A small network was shown many inputs. Here are its activations along a few directions, one row for each input.
In each table, some parts of the input vary, and every possible input appears once, in random order.
A made-up example of a description, with smaller parts first: one of 3 separate values, together with either a single point or one of 11 places along a line or (one of 5 places around a ring, together with one of 6 places along a line).
Shared parts are said once, and a part with two or three values counts as separate values.
In the rows, 128 means zero.

Other details of the inputs shift rows strongly along three fixed directions, in all tables alike. That doesn't count.

Rows:
R1: [115 140 165 120 125 139 112 123 139 138 170 120 118 127]
R2: [139 135 168 116 129 133 100 135 138 126 191 116 118 133]
R3: [ 91  93 123 134 136 115 129 146 137 146 153 113 146 135]
R4: [ 91  85 136 123 140 131 130 143 130 155 147 116 147 139]
R5: [118 149  93 146 152 142 130 134 160 163 120 128 153 124]
R6: [151 136 168 112  98 119 115 114  86  78 117 141  92 119]
R7: [ 99  81 138 124 140 134 128 144 128 155 146 111 148 149]
R8: [119 121 151  95 130 134 128 103 144 139 165 125 108 133]
R9: [157 153  91 147 120 108 143 123 114 101  81 148 128 120]
R10: [ 88  90 124 123 131 133 137 141 134 149 134 106 144 148]
R11: [167 198 111 148 152 158 110 128 174 148 135 132 139 114]
R12: [153 137  97 132 126 131 156 108 113 101  61 152 113 125]
R13: [126 149  96 154 154 147 127 128 160 161 120 124 157 143]
R14: [124 138  94 150 144 141 144 134 151 146 104 122 152 138]
R15: [138 130 182 110 129 144 107 132 132 134 186 117 119 125]
R16: [ 95  67 136 119 130 127 142 149 116 136 127 107 143 147]
R17: [118 123 153  97 134 133 129  98 145 137 167 125 109 136]
R18: [ 81  79 123 124 127 123 147 133 117 136 118 106 142 158]
R19: [138 156  92 141 117 116 139 114 112 106  72 144 124 111]
R20: [117 123 154  98 134 134 128  97 144 137 168 125 108 138]
R21: [111  73  75 124 119 111 187 126  93 108  29 139 124 134]
R22: [ 97  89 131 132 134 122 136 155 141 144 150 112 140 138]
R23: [154 152  90 151 118 107 139 125 116  99  83 147 126 114]
R24: [147 147 169 103  93 113 116  93  83  91 132 136  91 128]
R25: [133 115 173 101 120 135 111 137 118 125 165 117 114 122]
R26: [184 201 111 156 155 150  98 133 177 146 154 138 142 117]
R27: [131 150  93 162 156 134 122 143 167 152 137 128 156 124]
R28: [172 191 125 155 153 161 106 135 171 141 135 140 137 108]
R29: [151 138 155 118  97 106 117 118  93  76 124 138  92 122]
R30: [153 135  97 131 123 130 161 110 112 103  62 153 111 121]
R31: [113 141  90 149 145 135 138 125 147 150 104 129 153 135]
R32: [142 125 164 107  87 101 127 103  65  72 109 144  91 111]
R33: [ 79  95 118 124 132 128 135 134 131 157 134 115 145 142]
R34: [ 87  71 126 118 129 124 138 146 117 147 128 118 144 138]
R35: [150 151 173 112 107 122 101 106  96  93 146 142  97 110]
R36: [154 192 110 158 145 151 116 120 161 133 116 138 135 121]
R37: [ 94  67 135 121 131 128 142 147 115 135 127 108 143 150]
R38: [150 195 107 157 144 143 119 113 159 140 127 140 138 110]
R39: [ 79  97 122 128 135 126 143 129 132 157 136 114 147 144]
R40: [173 157 105 142 128 139 130 134 127 110  85 141 130 117]
R41: [173 192 126 156 152 160 112 134 171 142 137 140 137 106]
R42: [159 144 101 145 117 128 139 133 114  98  62 147 123 114]
R43: [152 155  94 139 116 124 135 113 111 109  70 143 126 129]
R44: [137 144  97 156 149 140 125 156 171 149 129 126 150 123]
R45: [162 133 175  93  94 115 108 113  77  88 130 139  89 114]
R46: [130 137  90 153 148 127 131 140 149 143 119 130 152 133]
R47: [115  66  67 140 101  81 182 137  71  89  25 133 136 151]
R48: [129 151  99 154 153 148 138 134 165 156 121 120 156 136]
R49: [119 121 170 113 122 128 106 124 118 126 168 125 119 118]
R50: [131 136 168 123 127 129 108 137 143 130 185 120 117 122]
R51: [146 146 169 102  92 114 114  95  83  91 132 137  90 128]
R52: [ 78  93 129 130 134 130 137 138 136 148 133 109 142 145]
R53: [ 76  95 115 130 132 126 135 135 134 154 134 114 146 136]
R54: [130 136 161 112 126 128  97 134 137 138 191 125 118 121]
R55: [169 196 106 154 152 143 102 138 176 145 151 139 139  97]
R56: [130 136 162 109 128 126  99 135 137 139 190 124 117 116]
R57: [125 122 162 119 119 120 111 136 128 117 166 121 113 127]
R58: [103  87 132 126 135 122 132 152 136 140 153 105 143 147]
R59: [ 75  80 121 125 123 123 145 141 123 140 115 111 139 144]
R60: [105  86 129 121 134 122 133 158 137 144 151 106 141 138]
R61: [132 148  90 157 152 135 122 149 168 154 136 129 155 117]
R62: [ 81  78 124 122 126 122 147 134 118 137 118 105 142 155]
R63: [143 139 111 149 154 154 131 149 161 154 128 124 154 128]
R64: [ 88  72 127 116 131 121 140 147 117 148 127 117 143 133]
R65: [143 154  95 143 117 121 143 122 117 103  62 141 122 117]
R66: [ 72  83 117 125 128 118 145 126 114 143 117 115 143 152]
R67: [133 118 179 105 122 134 102 126 115 130 173 121 117 131]
R68: [147 135 165 101  94 109 113 112  80  84 125 142  91 102]
R69: [140 124 151  82 100 107 139  85  95  88 116 140  78 124]
R70: [120 112 154 110 111 108 120 127 106 115 157 127 112 128]
R71: [162 141 164 107  96 105 106 110  85  81 141 137  92 129]
R72: [105  87 126 122 136 120 127 154 136 153 155 109 144 139]
R73: [154 136  97 132 124 129 163 108 113 103  62 152 113 121]
R74: [147 149 168 103  94 115 109  94  84  90 131 136  92 130]
R75: [ 92  95 123 136 137 115 135 145 139 148 155 114 147 132]
R76: [159 162 181  96 125 154  99 107 138 126 183 141  89 109]
R77: [140 135 168 115 126 133 105 138 139 129 191 117 118 128]
R78: [ 89  92 123 121 135 128 135 138 132 160 136 109 145 144]
R79: [ 70  70 121 127 118 112 161 133 108 129 100 111 137 149]
R80: [134 138 112 147 153 150 127 154 164 155 124 126 149 116]
R81: [124 133 174 116 129 138 102 127 132 139 186 126 121 114]
R82: [135 147 163 103  92 111 119  94  84  91 128 142  91 122]
R83: [157 149 103 141 121 121 144 118 106 104  72 150 127 117]
R84: [125 118  96 137 151 146 153 128 151 146  99 135 139 131]
R85: [109 142  87 157 146 134 137 125 149 148 105 128 154 132]
R86: [ 90  83 112 113 142 126 163 116 145 152 125 118 134 150]
R87: [108  91 143  91 110 107 157  91 102 107 120 128  98 141]
R88: [180 188 180 113 126 143  71 124 148 130 211 133 105 111]
R89: [127 132 176 109 129 140 103 127 130 142 186 127 119 120]
R90: [168 151  94 148 120 112 140 125 115 102  82 143 129 127]
R91: [105  85 127 123 132 124 131 157 137 142 151 106 142 143]
R92: [ 89  85 129 127 136 131 129 147 133 154 144 116 147 129]
R93: [124 127 160 112 121 118 106 127 123 125 176 125 116 127]
R94: [139 129 103 148 148 143 135 142 145 152 112 129 154 133]
R95: [168 145 101 138 118 127 133 126 107 106  71 147 127 122]
R96: [152 204 110 158 150 152 110 117 172 151 142 140 140 109]
R97: [114  65 155  99  87  94 149 118  52  85  94 127 105 142]
R98: [134 140 113 153 153 152 130 150 164 154 125 128 151 122]
R99: [168 150  93 149 120 114 146 131 118  95  78 139 128 126]
R100: [158 146  91 147 118 112 142 139 121  96  70 143 122 113]
R101: [138 161  94 148 119 118 138 107 114 104  73 144 127 120]
R102: [170 193 123 149 155 158 101 125 164 146 143 144 139 112]
Each input here is: one of 6 places along a line, together with either one of 2 separate values or (one of 3 separate values, together with one of 5 places around a ring).
Question: Changing only the place on the line of 6 turns R64 into R102. The same change can be made to R72. Which row results?
Answer: R71
Question: Changing only the place on the line of 6 turns R93 into R9. The same change can be made to R74. Which row results?
Answer: R24
Question: Start at R18 and move only the place on the line of 6, one step at a time. The first step leads to R62. Which rows follow, in order?
Answer: R48, R14, R10, R11
Question: Change only the choice among 2 separate values in R12. List by row number the other rows that result.
Answer: R20
Question: Change only the choice among 2 separate values in R84. List by row number the other rows that result.
Answer: R17
Question: Change only the choice among 3 separate values in R22. List by row number the other rows that result.
Answer: R1, R98

Rows:
R103: [182 155  79 156 152 155 157 141 165 134  76 146 137 122]
R104: [ 98 134 111 153 150 133 117 136 151 159 128 134 148 115]
R105: [148 154 190 107 131 155 106 136 154 132 190 118 108 115]
R106: [123 121 190 110 141 159 112 143 156 152 199 107 127 119]
R107: [148 193 147 136 131 142 113  72 130 118 129 142 119 154]
R108: [165 178  80 172 126 115 132 143 133 108  84 132 147 117]
R109: [147 126  75 166 190 178 151 164 201 190 116 132 176 133]
R110: [104 141 107 125 138 160 136 122 145 175 114 119 149 128]
R111: [109  90 165  81  82  82 141  99  75  79 131 139  68 126]
R112: [152 126  84 151 114 132 155 140  93  86  15 152 131 120]
R113: [193 240 127 154 136 144 103  97 157 114 135 167 118  76]
R114: [114 101  77 145 134 111 168 123 126 129  79 145 135 125]
R115: [100 125 169 104  99 108 104 114  95 105 148 134  92 108]
R116: [157 175 146  96 120 120 107  94 149 112 173 138  86 109]
R117: [149 177 162 116 109 115 110  97 115  93 148 145  93  91]
R118: [ 74  80 184  84  88  86 134 110  90 103 164 110  85 120]
R119: [108 161  83 163 153 140 122 141 176 162 123 129 148 111]
R120: [114  86  85 108 106  80 169 103  83  83  59 144 108 136]
R121: [171 215 125 142 116 127  98 103 127  95 112 159  95  86]
R122: [114 160 159 128 134 146 115  83 144 136 168 112 118 163]
R123: [ 91  66 113 137 134 109 146 162 117 148 133 113 157 155]
R124: [126  88  93 131 172 155 150 152 176 171 124 113 160 146]
R125: [124 144  93 152 136 115 151 117 132 122  89 140 139 107]
R126: [ 58  37  98 102 125  93 169 130 123 139 116 113 136 154]
R127: [ 63  35 143 109 126 127 162 160 124 145 134  96 147 150]
R128: [ 90  74  88 106 113  91 169 115 111 110  91 127 120 143]
R129: [ 75  56 208  87 111 140 106 149 103 136 192 102 111 137]
R130: [ 96  35 102  98 125 114 179 147 103 120  83 111 129 163]
R131: [120  95 103 133 135 110 133 145 122 134 131 114 154 152]
R132: [171 141 179 102  93 121 129 109  73  61 103 142  81 106]
R133: [136  88 106 124  75  70 161 127  56  65  53 134 103 141]
R134: [ 91  86 104 147 115 104 128 159 111 130 100 105 150 141]
R135: [176 180  77 179 166 175 124 149 163 142  67 153 160 108]
R136: [ 79  50 121 126 120 102 151 163 109 140 140 107 148 161]
R137: [ 93 106 180  90  89  95 130 106  89  93 158 122  86 114]
R138: [189 221  56 201 146 143 105 148 152 124  64 156 168 107]
R139: [138 157  72 165 126 115 139 116 109 105  41 161 136 103]
R140: [148 116 171 104 135 154 122 137 144 136 172 127 110 127]
R141: [135 169 181 104 133 172  90  97 131 172 174 134 130 111]
R142: [180 152 141 107  90  92 113 108  76  66 119 140  95 129]
R143: [115 159 100 178 175 161  88 179 203 198 174 110 189 128]
R144: [200 159 175 114 124 153 113 113 118 104 144 154  93 107]
R145: [130 109 189 103 156 171 107 147 170 173 223 115 125 130]
R146: [118 116  78 145 140 117 164 126 141 136  93 143 137 124]
R147: [ 99  88 116 135  99  89 149 147  91 101  99 106 137 141]
R148: [149 120 174  95  72 112 118 120  63  58  90 142  74 118]
R149: [142 157  72 178 132 122 117 157 124 121  71 136 162 124]
R150: [100 113  82 146 185 143 136 136 195 197 155 121 172 134]
R151: [133 143  79 148 111  94 165 107 104  85  44 148 122 108]
R152: [143 172 155 153 157 148  85 149 167 167 208 113 160 114]
R153: [143 144  51 147 150 117 154 113 152 130  73 151 142 123]
R154: [166 152  76 171 156 151 159 141 149 128  51 141 159 114]
R155: [156 169 157 142 112 127  75 132 104 109 151 136 127 110]
R156: [191 239 128 128 126 168 105  88 130 130 105 159 113  96]
R157: [150 191 157 126 114 128  87 106 121 105 147 154  95  89]
R158: [152 150 148 136 135 133 102 146 143 142 191 127 132 129]
R159: [133 148 164  95 100 142 117  87  82 126 110 143 113 115]
R160: [135 126 179 106 154 169 108 148 186 175 219 112 123 130]
R161: [154 179 156 128 154 150  96 113 175 160 204 149 120 104]
R162: [136 121  82 173 156 130 139 158 147 159 119 128 172 140]
R163: [106  85  98 141 125 103 149 159 122 135 114 117 146 153]
R164: [123 125 158  96 102 108 130 108 120 108 159 138  85 117]
R165: [127 125  72 158 165 128 131 161 179 174 137 108 178 148]
R166: [125 110 115 138  97  90 145 135  72  82  81 125 131 132]
R167: [139  97 161  86 131 138 127 128 130 124 160 118 107 139]
R168: [126  91 193  87 155 160  99 133 153 164 222 104 124 135]
R169: [202 196 122 124 103 110 104 114 123  87 130 141 100 121]
R170: [171 118 158  92 121 130 124 112 105  95 124 135  94 125]
R171: [ 86  91  89 138 156 125 158 144 167 170 135 124 149 135]
R172: [100 154 178 124 154 160  98  95 169 169 215 103 129 163]
R173: [175 182 152 129 152 143  75 132 162 151 209 126 137 127]
R174: [ 84 124 176 107 120 134 117  89 131 133 186  97 105 170]
R175: [124  94 122 144 144 147 151 144 130 139 103 120 151 125]
R176: [130 163 154 123 114 127 121  72 106 101 121 133 107 159]
R177: [121  81 174  74 113 127 127 128 123 116 167 110  97 144]
R178: [152 192 144 122 100 126 123  64  99  74 108 137  86 150]
R179: [ 48  56 126 108 132 139 155 132 108 180 113 107 158 149]
R180: [160 170  92 168 125 113 130 140 126 108  89 130 146 118]
R181: [ 66  36 118 123 122 127 156 166 107 135  89 109 144 149]
R182: [ 81  83 126 148 143 120 133 166 134 160 157  96 173 144]
R183: [149 112 170  80  73  76 113 112  63  64 139 126  79 140]
R184: [ 93  84 127 143 160 166 123 168 159 176 138 111 168 134]
R185: [122 147  92 129 123 145 150 112 114 143  60 137 138 123]
R186: [ 51  45 146 119 108 101 123 168  97 137 149  94 145 150]
Question: Changing only one part turns R173 into R142. The same change can be made to R150. Which row results?
Answer: R120
Question: Changing only one part turns R115 into R121. The same change can be made to R106. Which row results?
Answer: R127
Question: Changing only one part turns R137 into R151. The same change can be made to R108. Which row results?
Answer: R180
Question: What is each input in this table made of?
Answer: one of 6 places along a line, together with either one of 2 separate values or (one of 3 separate values, together with one of 4 places along a line)
Question: Change only the place on the line of 6 in R179. List by row number the other rows that result.
Answer: R110, R141, R156, R159, R185
Question: Change only the choice among 2 separate values in R176. List by row number the other rows that result.
Answer: R159
Question: Change only the choice among 2 separate values in R185. List by row number the other rows that result.
Answer: R178
Question: Change only the place on the line of 4 in R155. List by row number the other rows that result.
Answer: R152, R162, R173

Rows:
R187: [ 93  60 163 116 108 102 113 159  88 117 165 100 135 149]
R188: [ 52  62 164  94 124 109 134 118 126 154 197  99 124 155]
R189: [140  68  84 137 106  94 167 160  77  91  42 131 137 145]
R190: [ 93 125  56 177 174 157 148 150 175 192  85 120 194 135]
R191: [131 179 151 141 152 166  88 138 174 171 184 126 142 103]
R192: [157 189  92 154 144 131 122 125 166 133 126 147 132 104]
R193: [156 152 228  69 111 145  94  87 117 111 214 133  70 116]
R194: [182 157 133 107 106 123 135  95  92  76  78 159  85 109]
R195: [ 87  84 107 117 115  95 155 117 105 118 106 126 125 139]
R196: [176 172 132 127 138 151 118 123 149 123 130 149 110  98]
R197: [ 94  72 158 115 116 101 114 168 118 132 186 100 135 136]
R198: [ 95  99 120 127 112 121 148 118  95 120  81 119 133 152]
R199: [185 157 125 145  93 107 123 135  79  59  63 154 107 102]
R200: [159 179 121 129 121 122 122  96 136 106 129 140 106 129]
R201: [118 110  89 139 165 157 157 139 176 170 112 118 157 151]
R202: [131 184 125 153 161 169 110 119 174 175 152 128 155 125]
Question: What is each input in this table made of?
Answer: either one of 4 separate values or (one of 3 separate values, together with one of 4 places along a line)
Question: Change only the choice among 3 separate values in R192. List by row number the other rows that result.
Answer: R191, R196
